Each row below holds a small network's activations on one input, seen along a few directions.
Each table varies a few parts of the input and shows all the possible inputs, shuffled.
Descriptions start from the smaller parts, as in this example, which fits no table here: line(6) and (point or ring(9) or (values(2) and ring(5))).
Shared parts are said once, and a part with two or three values counts as separate values.
In the rows, 128 means zero.

Other details of the inputs shift rows strongly along two fixed directions, in all tables alike. That doesn't count.

Rows:
r1: [ 99 120 108 106 158  94 147 137 148 139 143 107]
r2: [151 217 192 123  33 194 146 118 154  77 140 116]
r3: [101  68 100 126 171  89 127 143 126 189 131 135]
r4: [142 127 196 173 125 108  74 144 145 178  28 103]
r5: [106 143  98  88 153 144 169 134 113  90 169 115]
r6: [ 87  42  93 141 193  93 140 115 115 178 114 139]
r7: [123  92 132 146 144 124 144 117 112 149 108 116]
r8: [117 145  86 123 152 144 171 127 135 113 175 169]
r9: [131 198 105 103 112 155 155 142 142  71 152 135]
r10: [107  50  92 123 179 101 134 143  90 162 110 108]
r11: [106 111  92 102 128 128 189 112 123 112 180 122]
r12: [140 181 151 144  44 195 134 102 154 106 146 144]
r13: [158 113  97  81 149 102 120 108 111  74 174 141]
r14: [155 126 159 165 108 149  60 159 116 182  58 138]
r15: [ 86  74  99 126 179  58 123 153 123 176 128 118]
r16: [184  98 202 141  92  94  47 109 134 148  86 105]
r17: [205 134 224 163  81 123  39 100 132 128  62 122]
r18: [121 183  86 116 123 145 147 153 126  80 173 149]
r19: [110 167  95 129 149 121 150 128 130 109 164 144]
r20: [127 185 148 117 110 166 168 111 134  83 151 123]
r21: [131 113 134 154 106 162 103 134 123 143  96 139]
Each input here is: values(3) and (point or ring(6)).
Changing only the values(3) part turns r21 into r6. The same change can be made to r14. Which row results?
> r8
Change only the ring(6) part in r3. List by row number the other rows that result.
> r1, r2, r11, r12, r15

Rows:
r22: [ 99  93 110 133 156 114 146 134 118 160 121 122]
r23: [111 167 107 124 118 152 159 136 138 113 154 143]
r24: [147 146 129 123  96 164 140 104 132  90 161 141]
r25: [ 87  42  84 114 190  92 161 120 111 163 142 122]
r26: [103 136  90 121 137 143 173 124 131 117 169 142]
r27: [102 146  85 115 144 141 167 139 126 115 162 144]
r28: [128  88 112 111 175  83 115 132 117 131 131 124]
r29: [115 116  92 115 134 150 169 108 124 112 172 144]
r30: [189 212 204 143  43 172  88 121 147  85 103 123]
r31: [128  81 131 123 172  71 100 133 120 153 108 117]
r32: [ 85  87  78 112 201  74 145 151 120 153 133 125]
r33: [134 123  99 100 138 123 149 112 125  89 179 136]
r34: [129 170 118 135  96 176 154 123 132 105 151 144]
r35: [134 169 110 109 128 135 140 136 134  91 158 136]
r36: [165  89 215 182  87 126  43 121 126 192  31 109]
r37: [131 186 118 124 110 153 141 141 136  94 142 139]
r38: [152  68 184 157 128  85  54 128 119 189  52 105]
r39: [131 151 124 129  96 170 156 104 137 108 158 143]
r40: [ 85  92  97 122 177  99 147 148 118 162 122 123]
r41: [115 173 109 113 129 138 154 139 135  98 149 130]
r42: [158 115 209 175 107 102  34 155 130 195  17 102]
r43: [195 210 211 150  19 189  88 108 147  86 106 123]
r44: [132 174 122 109 121 136 141 135 138  91 152 127]
r45: [116  39 134 133 169  84 106 120 110 178  97 109]
Changing only one part turns r38 into r43. The same change can be made to r32. Which row results?
> r41
Describe the family of inputs behind these rows.
> values(3) and ring(8)
Change only the values(3) part in r24. List by row number the other rows that result.
> r36, r45
Change only the values(3) part in r25. List by row number the other rows that result.
> r29, r39
